These are the activations of a small neural network, seen along a few directions. Each row is one input.
In each table, some parts of the input vary, and every possible input appears once, in random order.
Descriptions start from the smaller parts, as in this example, which fits no table here: one of 3 separate values, together with either a single point or one of 9 places along a line or (one of 4 places along a line, together with one of 8 places around a ring).
Shared parts are said once, and a part with two or three values counts as separate values.

Table:
R1: 16, 5, 33, 18, 15, 23, 15, -6, 14, 3, 33, 30, 13, -11, -6, 8, -8
R2: 3, 29, 7, 3, 7, 9, -4, -29, 36, 0, 30, 17, 14, 6, 8, -12, 2
R3: -1, -3, 28, 24, 1, 13, 10, -10, -11, -19, -14, 35, 18, -23, -1, 32, 7
R4: 19, -3, -27, -10, -21, -10, -17, 21, -9, 16, -6, -19, -38, 9, 3, 2, 19
R5: -7, 10, 0, 22, 13, 6, -1, -19, 19, -25, -13, 18, 15, -11, 2, 22, 10
R6: 15, -7, 45, 18, 4, 23, 18, 1, -8, -7, 11, 41, 17, -21, -15, 21, -10
R7: 33, -14, -30, -27, -34, -5, -11, 11, 8, 16, -5, -12, -14, 9, 13, 6, 20
R8: -20, -25, -6, -14, 33, -22, 20, -17, -30, -11, -14, -20, 6, 12, -25, -40, -24
R9: 0, 1, -13, -19, -29, -3, -19, 32, -9, 22, -7, -33, -30, 7, 19, 12, 5
R10: -19, -5, -27, -11, -35, -20, -16, 42, -17, 22, -6, -41, -17, 13, 11, 0, -1
R11: -9, 24, -9, 4, 7, 7, -8, -26, 47, -8, 11, 11, 10, -1, 5, -9, 11
R12: -29, -11, 0, -9, 37, -22, 12, 0, -39, -10, -20, -27, 8, 11, -14, -43, -32
What do these inputs look like to the network?
> either one of 2 separate values or one of 4 places along a line or one of 6 places around a ring

Table:
R13: 4, -5, -6, -17, -21, 0, -12, 19, -12, 11, -13, -19, -18, 1, 14, 13, 6
R14: -3, -24, -14, -6, 5, -15, 6, 21, -34, 2, -21, -23, -10, 5, -7, -9, -10
R15: 8, -1, -13, -8, -27, -6, -15, 15, -11, 10, -12, -9, -25, 2, 11, 15, 18
R16: -6, -1, 26, 21, 30, 9, 21, -35, 5, -31, -3, 34, 37, -14, -12, 5, -10
R17: 6, 14, -32, -2, -22, -6, -21, 2, 25, 10, 3, -13, -19, 9, 15, 5, 24
R18: -16, 1, 32, 24, 24, 14, 20, -31, 8, -22, 6, 37, 32, -16, -16, 6, -10
R19: -17, -7, -7, -14, -4, -13, -4, 11, -26, 4, -18, -26, -16, 6, -3, -14, -7
R20: -3, 7, 37, 20, 37, 19, 20, -33, 11, -16, 18, 36, 19, -12, -19, -5, -11
R21: 8, 12, 26, 28, 0, 23, 7, -21, 24, -19, 6, 51, 26, -21, -5, 29, 13
R22: 22, 18, 28, 26, 11, 28, 5, -24, 27, -13, 19, 49, 13, -18, -6, 19, 11
R23: -2, -12, -4, -1, -11, -11, -2, 35, -31, 14, -6, -23, -12, 5, 0, 2, -8
R24: -8, -11, -16, -22, -7, -15, -1, 6, -8, 10, 0, -24, -11, 13, -7, -27, -6
R25: 19, -2, -24, -15, -31, -7, -11, 9, 6, 18, 6, -9, -17, 9, 8, 2, 18
R26: 17, 14, 37, 19, 20, 30, 12, -22, 30, -11, 21, 43, 19, -19, -2, 16, -3
R27: 0, 0, -16, -18, -16, -13, -7, 13, -6, 18, 7, -20, -6, 17, 6, -18, -4
R28: -9, 1, -5, -10, -12, -11, -11, 19, -25, 11, -12, -23, -12, 8, 10, -5, -4
R29: -9, -10, -15, -16, 4, -16, -2, 5, -28, -2, -27, -25, -9, 8, 1, -16, -5
R30: -11, -21, -6, -5, -3, -13, 5, 26, -32, 8, -12, -25, -16, 3, -13, -7, -12
R31: 4, 19, 39, 26, 30, 22, 15, -24, 15, -12, 27, 41, 25, -14, -6, 1, -9
R32: 10, -18, -5, -9, -20, 0, -4, 35, -19, 14, -7, -18, -17, -2, 4, 20, 0
R33: -22, 7, -26, -11, 4, -16, -10, 0, 11, 3, -2, -29, -12, 13, -1, -23, -1
R34: -13, 17, -26, -7, -6, -12, -17, 7, 13, 8, 6, -25, -9, 16, 13, -15, 0
R35: -8, 11, 35, 29, 17, 16, 16, -21, 10, -18, 15, 42, 37, -18, -3, 12, -7
R36: 14, -7, -16, -24, -25, -2, -8, 13, 7, 20, 5, -18, -11, 10, 11, -1, 6
R37: 1, -13, -23, -22, 2, -18, -1, 0, -11, 5, -9, -23, -3, 16, -1, -29, -4
R38: 3, 7, 34, 22, 8, 26, 13, -18, 26, -17, 9, 45, 32, -22, 0, 27, -1
R39: -12, 4, -33, -13, 13, -20, -8, -6, 8, -3, -11, -28, -4, 15, 3, -24, 1
R40: 0, 10, -25, -12, -16, 0, -16, 6, 26, 11, 3, -23, -13, 9, 18, 2, 11
R41: 6, 5, 31, 17, 44, 14, 21, -38, 9, -24, 9, 34, 25, -8, -15, -6, -10
R42: 15, -14, -12, -1, -26, -5, -8, 31, -18, 12, -6, -8, -23, -1, 1, 22, 12
Changing only one part turns R28 into R13. The same change can be made to R27. Which row results?
> R36
What do these inputs look like to the network?
> one of 5 places along a line, together with either one of 2 separate values or one of 4 places along a line
Which other rows does R38 become when the choice among 2 separate values takes its other values? List them by row number.
> R26
A walk changes only the place on the line of 4. It starts at R39 and steps to R37. List the rest of the walk in order.
> R29, R14
List by row number the other rows that have the place on the line of 5 in common with R18.
> R19, R20, R24, R30, R33
Which other rows does R15 become when the place on the line of 4 takes its other values? List them by row number.
> R17, R25, R42

Table:
R43: -7, 0, -18, -27, 23, -18, 6, -11, -7, -3, -8, -25, -7, 10, -4, -59, -13
R44: -7, -2, 52, 5, 9, 23, 20, -20, -2, -15, 3, 40, 23, -20, -5, 18, -11
R45: 0, 0, -12, -14, -9, -17, 0, 0, -1, 20, 32, -13, -5, 26, -7, -25, -15
R46: -8, 17, 15, 36, 25, 7, 9, -30, 21, -20, 20, 30, 17, -4, -22, -11, 4
R47: -34, -9, -17, 2, 17, -11, -4, 19, -15, -12, -24, -33, -3, 8, 1, 2, -13
R48: 8, -27, 0, -13, 5, -13, 16, 23, -47, 5, -24, -13, 6, 1, -18, -21, -11
R49: -38, -9, -33, -8, 7, -22, -1, -10, 5, -14, -16, -28, -2, 12, -16, -19, -8
R50: 7, 4, 1, -1, -16, 14, -4, 29, 17, 26, 24, -14, -12, -9, 15, 14, -1
R51: 12, 26, 6, 26, 42, 22, 5, -45, 23, -21, 11, 26, 11, -2, -7, -13, -1
R52: 14, -4, 14, -7, -27, 19, -3, 17, 2, 23, 16, -6, -29, -10, 6, 18, 9
R53: 10, -7, 18, -14, -11, -3, -5, 13, -37, 19, 17, -14, -18, 10, -4, -2, -13
R54: -4, -33, -15, -3, 3, -16, 8, 12, -29, -10, -42, -21, -1, 1, -16, 13, -6
R55: -22, -7, -1, -5, 16, -12, 2, 28, -30, 8, -9, -22, 2, 8, 3, -32, -24
R56: -15, -12, 16, -15, 4, -7, 2, 16, -48, 12, -18, -16, -9, 1, -10, -27, -14
R57: -3, 7, 40, 29, 26, 14, 12, -13, -11, -15, 4, 39, -6, -17, -20, 15, 0
R58: 35, -13, -11, 3, -38, 8, -15, 22, 7, 1, -13, 15, -13, -8, 6, 30, 18
R59: -20, -7, -31, -20, 25, -21, -3, -21, 12, -21, -24, -36, -11, 10, -5, -22, -2
R60: -11, 7, -2, 6, -27, -3, -9, 3, -20, 0, -27, -3, -15, -5, 19, 26, 19
R61: 24, 27, -22, -17, -9, 4, -29, -5, 42, 5, 2, 6, -8, 7, 16, 4, 26
R62: 5, 21, -20, -5, -32, 0, -21, 6, 38, 9, 10, 10, -2, 7, 3, 7, 22
R63: -17, 16, -18, 14, -15, -7, -11, 15, -7, -5, -16, -15, 5, -1, 28, 22, 12
R64: 15, 13, 4, -4, -40, 13, -20, 18, 8, 2, -7, 9, -25, -9, 8, 28, 17
R65: -4, 13, -31, -7, 2, -17, -22, -25, 17, -7, -15, -12, -2, 6, 27, -2, 30
R66: 8, 21, -9, 2, -28, 10, -22, 30, 22, 3, 4, 0, -4, -5, 17, 24, 10
R67: -14, 7, 27, 12, 9, 14, 15, -38, 32, -18, 19, 33, 46, -5, -9, -7, -7
R68: 4, 5, -14, -6, -22, 6, -2, 4, 34, 29, 32, -5, -11, 5, 2, -3, 13
R69: 32, -24, 4, -11, -11, -7, 11, 23, -37, 11, 10, -11, -4, 15, -9, 2, -8
R70: 18, 3, -10, -26, 11, -14, 3, -9, 6, 13, 20, -16, -15, 30, 7, -32, -8
R71: -12, 8, 43, 19, 19, 16, 17, -12, 17, -14, 10, 28, 43, -18, 3, 13, -22
R72: -24, -6, -18, -14, 5, -21, 4, 0, -12, 4, 0, -17, 2, 10, -13, -54, -19
R73: -22, 11, -32, 4, -21, -19, -16, -16, 10, -3, -6, -10, 8, 7, 14, 1, 25
R74: 33, -29, -2, -1, -24, 16, 3, 23, 1, 20, 10, 0, -17, -7, 2, 21, 13
R75: 12, -23, 32, 5, 11, 17, 29, -15, -7, -20, 3, 47, 37, -26, -9, 24, -7
R76: 22, 10, -15, -18, -1, 9, -7, -6, 38, 24, 23, -7, -19, 8, 14, -7, 18
R77: 16, -12, 20, 28, 27, 7, 21, -8, -16, -20, 4, 44, 9, -25, -23, 20, 4
R78: 7, 17, 20, 4, 30, 26, 10, -52, 35, -19, 9, 27, 40, -1, 7, -9, -11
R79: 4, 0, 3, -6, 0, -8, -4, 25, -19, 21, 23, -22, -3, 15, 8, -5, -24
R80: 10, -16, -18, 11, -27, -11, -2, 8, -19, -1, -33, 3, -5, -6, 15, 30, 16
R81: -27, -14, 0, -7, 5, -8, -3, 7, -30, -7, -34, -25, -16, 2, -13, 9, -6
R82: -6, 18, 31, 43, 36, 7, 10, -5, 7, -15, 10, 26, 14, -17, -11, 8, -10
Changing only one part turns R81 into R49. The same change can be made to R56. Which row results?
> R72
Changing only one part turns R73 into R80. The same change can be made to R62. Which row results?
> R58
What do these inputs look like to the network?
> one of 5 places along a line, together with either one of 2 separate values or one of 6 places around a ring
A walk changes only the place on the ring of 6. It starts at R76 and steps to R70. List the rest of the walk in order.
> R43, R59, R65, R61
Which other rows does R67 become when the choice among 2 separate values takes its other values? List them by row number.
> R46
Which other rows does R66 become when the place on the ring of 6 takes its other values? List them by row number.
> R47, R50, R55, R63, R79
